Here are a small network's activations along a few directions, averaged over the inputs that share one value of a field.
Values that are neighbours, or in one group, have similar rows; names and order tell nothing.

Values of U:
u3: -1.49 -2.26 +3.91 -0.41 +6.46 +0.13 -0.43 -2.00 -1.17 +0.62 +6.92
u6: -8.99 -6.38 +5.37 +2.60 +2.08 +2.60 -2.75 -5.68 +3.53 -4.35 -2.23
u5: -7.93 -1.79 -4.68 +2.47 -1.73 -1.04 +1.70 +3.66 -0.14 -3.17 -6.37
u1: +0.38 +1.52 -5.00 +3.25 -0.83 -1.50 -0.96 +4.02 -1.19 +0.64 -1.72
u4: +8.59 +4.99 -3.89 -1.24 -4.54 -0.40 +0.93 +2.36 +0.33 +3.61 -1.71
u2: +9.44 +3.92 +4.30 -6.69 -1.44 +0.21 +1.51 -2.36 -1.36 +2.65 +5.11
U is arranged as a 2 by 3 grid.
- List every value one step from u5, in the order listed. => u6, u1

Values of S:
s3: -6.62 -3.10 -2.76 +3.03 -0.14 +1.48 -1.12 +1.74 +5.76 -0.86 -9.16
s5: -5.84 -0.33 -4.68 +2.55 -1.27 -2.76 +2.63 +3.57 -5.30 -3.47 -0.14
s1: -6.03 -4.24 +5.96 +1.01 +3.68 +0.51 -2.29 -4.39 -1.43 -3.92 +4.00
s2: +9.70 +4.07 -4.41 +4.13 -1.37 -0.43 -1.35 +0.40 -1.48 +4.78 +4.47
s6: +2.29 +1.78 +1.97 -8.40 +3.10 -0.70 +4.15 +2.99 +0.19 +2.75 +1.50
s4: +6.49 +1.83 +3.93 -2.33 -3.99 +1.89 -2.02 -4.31 +2.27 +0.72 -0.67
S is arranged as 2 separate groups.
- List the group mates of s2, in the order listed. => s6, s4

Values of W:
w22: +4.72 +0.53 +4.90 -0.75 +1.84 +1.04 -1.28 -0.88 -1.67 +1.76 +3.66
w12: +0.03 +0.18 -2.52 +0.79 -2.28 -0.40 -2.47 -2.03 +4.11 +1.39 -4.58
w2: +4.95 +4.00 -2.51 -2.82 +1.36 +0.38 +2.93 +1.33 -0.48 +1.04 +0.59
w15: +1.84 +1.58 +2.01 +0.31 -1.39 +0.56 -0.74 -0.72 +3.44 -0.77 -4.74
w16: -7.32 -0.89 -1.53 +0.84 +0.36 -0.53 +0.93 +3.72 +2.49 +0.06 -3.22
w8: -1.32 +0.54 -2.51 -0.87 -2.42 -5.04 +1.28 +1.86 -0.98 +1.56 +0.00
w10: +3.92 +3.49 -3.21 -2.07 -0.84 -1.04 -0.82 -2.91 +0.03 +2.86 +0.96
w17: +4.49 +2.46 -3.05 -1.77 -0.41 -0.90 +0.97 +2.25 +0.21 +3.72 +1.68
w1: -5.16 -1.17 +0.72 -0.39 +0.44 -0.30 +0.25 +4.20 -2.48 -2.27 -3.77
w20: -5.77 -3.07 +2.72 +1.12 +0.92 +0.87 +1.29 -3.83 -1.19 -1.89 +2.03
w5: -5.30 -2.76 -2.85 +2.59 +1.31 -0.72 +1.37 +2.09 -1.31 -2.10 -3.69
w21: -3.83 -0.89 +0.63 +2.77 +3.21 +2.15 -3.67 -2.82 +2.56 -3.65 +3.80
w14: +3.04 -0.53 +5.38 -4.51 +2.55 +3.96 -0.30 -3.53 +2.55 +1.51 +3.37
w18: +3.99 -0.32 +4.77 -0.12 -1.38 -0.31 -2.82 -1.71 -0.53 +2.56 +3.01
w13: +0.24 -0.37 -0.14 +0.99 -2.61 -0.04 +0.08 +2.30 +3.04 +0.10 -2.91
w9: -4.65 -1.75 +2.20 -0.80 +2.18 +0.72 -1.77 -1.75 -1.14 -6.25 +0.16
w19: +0.98 -0.10 -1.97 +1.58 -0.34 +0.18 +0.62 +0.61 -0.37 -0.27 -1.74
w6: +1.36 +0.64 +4.59 -3.76 +1.22 -1.20 +0.13 -1.35 -0.03 +0.62 +2.94
w11: -3.48 -4.18 +1.94 +5.34 +2.65 +0.40 -0.39 -2.32 -1.56 -0.53 +2.68
w3: +6.24 +0.44 -2.30 -3.39 -2.11 -0.11 +1.61 +3.17 -2.43 +0.97 +1.28
w7: +0.83 +0.59 -4.38 +0.66 -2.74 +0.03 +0.59 +2.51 -3.18 -1.04 -0.32
w4: +0.22 +1.58 -2.92 +4.24 -1.51 +0.30 +2.20 -0.18 -1.09 +0.62 -1.17
W is arranged as 6 separate groups.
- List the group mates of w16, in the order listed. => w1, w5
- List the group mates of w6, in the order listed. => w22, w14, w18
- List the group mates of w13, in the order listed. => w12, w15
- List the group mates of w21, in the order listed. => w20, w9, w11
- List the group mates of w2, in the order listed. => w10, w17, w3
